A small network was shown many inputs. Here are its activations along a few directions, one row for each input.
Each table varies a few parts of the input and shows all the possible inputs, shuffled.
A made-up example of a description, with smaller parts first: one of 6 places along a line, together with either a single point or one of 9 places along a line or (one of 3 separate values, together with one of 8 places around a ring).
Shared parts are said once, and a part with two or three values counts as separate values.
In the rows, zero is written as 128.

Other details of the inputs vary at random and push rows far along three fixed directions, the same in every table; ignore that.

Table:
x1: [ 62 101 150  96 104 180 117 168 136  78  90 122]
x2: [120 133 189 141  95 154 137 143 148 108 134 139]
x3: [110  90  61 124 103 165  38 125 111  90  29 149]
x4: [140  99  79 109 104 149  94 154 121 104  89 132]
x5: [100 126 197 130 100 152 163 168 161 106 175 121]
x6: [ 83 145  52  99 199 106 141  66 120 164 152  89]
x7: [142 133 104 139 165  87 114  85 130 158 139 124]
x8: [124 151 172 141 136 107 184 134 123 157 168 112]
x9: [134 138  48 117 197  89 126  79 107 162 136 129]
x10: [112 118 139 114 145 129 121 131 137 147 139 123]
x11: [ 81 131  56  94 184 126 129  84 121 160 137  96]
x12: [154 152 149 141 108 103 139 141 139 113 121 145]
x13: [171 125 172 173  79 142  97 138 148 120 119 158]
x14: [130 100  73 135 111 150  81 114 129 110  99 130]
x15: [176 100  39 133 130 133  75 108 121 114  60 148]
x16: [125 129 162 133 143 102 172 132 119 148 160 130]
x17: [108 148 145 127 151 111 178 124 118 153 162 107]
x18: [120 125 116 133 126 138 127 107 138 120 141 129]
x19: [104 120 160 107 125 156 143 167 106 120 132 113]
x20: [119 127  66 110 184  96 131  97 105 152 131 128]
x21: [134 142 203 130  87 129 174 185 153 114 179 135]
x22: [156 163 135 151 156  94 133  92 134 154 169 116]
x23: [104 126  87  96 160 145 128 132 104 134 130 114]
x24: [ 89 152  55  99 202 110 159  89 108 164 159 102]
x25: [142 127  94 136 137 122 119  89 144 126 129 130]
x26: [ 85 114 188  88  81 170 132 173 148 105 123 131]
x27: [ 63 116 134  92 149 148 149 133 119 139 141  86]
x28: [162 134 190 136  82 130 144 176 150 117 140 149]
x29: [131 116 118  97 103 148 113 151 130 111  86 145]
x30: [ 73 113 113  79 147 163 137 159  95 116 124 108]
x31: [217 131 142 184  90 116 109 150 149 116 113 157]
x32: [ 75  98 207 102 118 154 142 178 133 124 145 114]
x33: [138 139 126 137 115 113 132 112 147 127 163 124]
x34: [140  94  73 122 107 159  68 150 118  82  27 147]
x35: [ 88  83 108 110  87 186  64 161 121  77  40 136]
x36: [119 125 166 115  94 149 125 139 144 115 122 133]
x37: [195 152  61 180 140  81  96  78 120 118  86 154]
x38: [224 161  99 185 113  68  99  93 131 128  93 158]
x39: [ 57 105 166  82 129 172 142 160 114 114 143  91]
x40: [184 128 146 179  82 132  83 155 124  98  67 174]
x41: [ 80 111 105  87 110 147 102 135 131 101  87 125]
x42: [ 98 131 137 109 143 144 135 129 128 139 156 108]
x43: [162 122 110 147 117 132 121 130 129 116 115 147]
x44: [ 92 137 103 117 170 107 154  84 122 160 152  89]
x45: [149 143 128 143 131 123 144 117 128 119 132 144]
x46: [150 104 121 138  97 157 101 154 120 108  92 160]
x47: [120 130 141 112 110 127 134 124 149 125 149 131]
x48: [108 117 105 101 121 139 120 113 135 120 132 121]
x49: [145 146 198 158 117 109 158 125 135 145 169 111]
x50: [ 88 115 107  96 150 138 151 128  94 129 132 106]
x51: [106 113 209 120 116 137 163 184 122 128 144 130]
x52: [ 70 106  87  78 178 128 149 121  97 138 137 114]
x53: [107 128  92 110 179 103 122  90 126 155 147 117]
x54: [ 92 124  70  91 187 118 143 110 108 151 144 123]
x55: [118 154 178 141 140 112 159 129 144 155 169 104]
x56: [149 167 151 153 157  88 149  92 135 153 182 112]
x57: [ 63  93  87  84 129 175 138 161 115  94 125 117]
x58: [163 143 212 172 121  86 149 124 146 155 166 132]
x59: [ 92 117 109  95 150 139 140 132  95 126 125 107]
x60: [ 76 109 195 102 111 166 143 169 121 115 139  99]
x61: [115 173  98 128 193  83 183  85 116 169 184 106]
x62: [126 119 176 132  94 167 133 172 124 103 111 157]
x63: [188 143 101 167 107  94  77  91 138 121  85 147]
x64: [168 179  68 153 190  72 150  66 124 185 165 124]
x65: [194 132 164 150  78 134 106 158 137 114  92 159]
x66: [157 145 193 152  82 116 141 151 165 125 172 137]
x67: [164 166 191 157 130 114 161 153 130 142 173 132]
x68: [191 156 143 160 115  97 143 120 142 133 151 147]
x69: [152 126 111 138 119 134 103 100 142 118  98 139]
x70: [135 161 177 147 145 106 180 135 127 157 173 113]
x71: [162 142 186 171 131  77 152 107 142 162 168 130]
x72: [201 134 106 183 106 110 102 124 130 124 117 163]
x73: [187 111  92 142 109 140  80 128 127 108  53 155]
x74: [ 32  84 128  69 129 178 137 156 113 127 109  84]
x75: [134 102  72 139 108 150  72 113 126 114  96 142]
x76: [204 139 137 188  91 119  78  98 141 130  94 170]
Description of these inputs: one of 2 separate values, together with either (one of 3 separate values, together with one of 6 places along a line) or (one of 4 places along a line, together with one of 5 places along a line).
Q: Changing only the choice among 2 separate values turns x69 into x73. The same change can be made to x44. Which row results?
A: x17
Q: Change only the place on the line of 5 in x46. List by row number the other rows that result.
A: x15, x28, x43, x68
Q: Change only the place on the line of 4 in x65. List by row number the other rows that result.
A: x4, x38, x68

Table:
x77: [142 127  75 129 150 119 118 103 122 129 126 135]
x78: [ 82 126 135  91 139 144 149 138 132 117 152 125]
x79: [178 145 157 158 112 112  98 141 125 149 116 128]
x80: [121 139 138 133 131 124 142 114 127 122 144 127]
x81: [ 95 105  81  93 128 146 104 117 120 113  89 123]
x82: [ 87 112  88  84 144 147 126 132 116 115 114 128]
x83: [110 109  62 105 146 140 105 102 123 127 112 124]
x84: [ 77 133 165 112 128 140 170 134 133 119 162 116]
x85: [155 101 155 141  81 155  83 164 147 114  95 138]
x86: [180 153 148 148 127 113 132 127 134 153 133 114]
x87: [104 113  35  98 165 134 106  86 113 127 116 123]
x88: [144 104 152 127  79 158  87 170 140 112  84 146]
x89: [131 155 182 160 146 115 156 137 144 156 154 118]
x90: [190 141 138 172 131 100  85 119 129 154 104 133]
x91: [ 92 131 129 106 136 121 148 113 137 123 147 114]
x92: [182 138 179 153 109 115 148 142 136 155 142 125]
x93: [122 136 163 143 153  99 169 119 130 162 171 121]
x94: [136 106 134 119  93 152 101 179 132 109  85 142]
x95: [166 120  98 139 136 106  97 107 109 155 107 131]
x96: [132 117 134 138 108 138 110 132 135 120 123 123]
x97: [ 93 124 176 116 113 164 147 160 131 108 150 122]
x98: [183 119 138 160 130  95  99 115 123 156 114 139]
x99: [132 140  65 135 166  99 140  88 116 134 147 119]
x100: [125 147 136 126 138 113 149 108 132 126 145 131]
x101: [104 122 123 104 134 137 137 133 119 110 116 128]
x102: [117 147 115 123 148  97 164 115 126 127 152 123]
x103: [106 135  96 111 148 122 140 103 120 127 126 130]
x104: [ 70 125 161 107 130 155 166 144 133 116 169 112]
x105: [136 127 121 135 127 136 126 131 118 117 125 131]
x106: [ 99 118 175 110 102 149 137 164 147 115 142 124]
x107: [134 135 121 138 136 119 134 114 119 119 126 131]
x108: [109 102  95 104 120 165 102 146 119 116  96 135]
x109: [171 158 142 166 134  92 155 120 142 141 168 139]
x110: [136 107 146 137  84 163  94 165 123 109  75 143]
x111: [ 97 122 156 118 113 142 150 163 123 108 131 123]
x112: [157 134  99 152 127 124 112 109 120 135 116 139]
x113: [116 152 143 123 139 117 161 123 134 135 163 136]
x114: [153 138 109 152 132 100 117  85 136 134 130 126]
Q: Describe the family of inputs behind these rows.
A: either (one of 2 separate values, together with one of 4 places along a line) or (one of 5 places around a ring, together with one of 6 places along a line)
Q: Change only the choice among 2 separate values in x86. List by row number the other rows that result.
A: x92
Q: Change only the place on the line of 4 in x93. List by row number the other rows that result.
A: x92, x95, x98
Q: Change only the place on the ring of 5 in x80. List by row number the other rows that result.
A: x78, x87, x97, x100
Q: A walk changes only the place on the line of 6. It starts at x114 and steps to x84. List the rest of the walk in order.
A: x80, x110, x107, x111
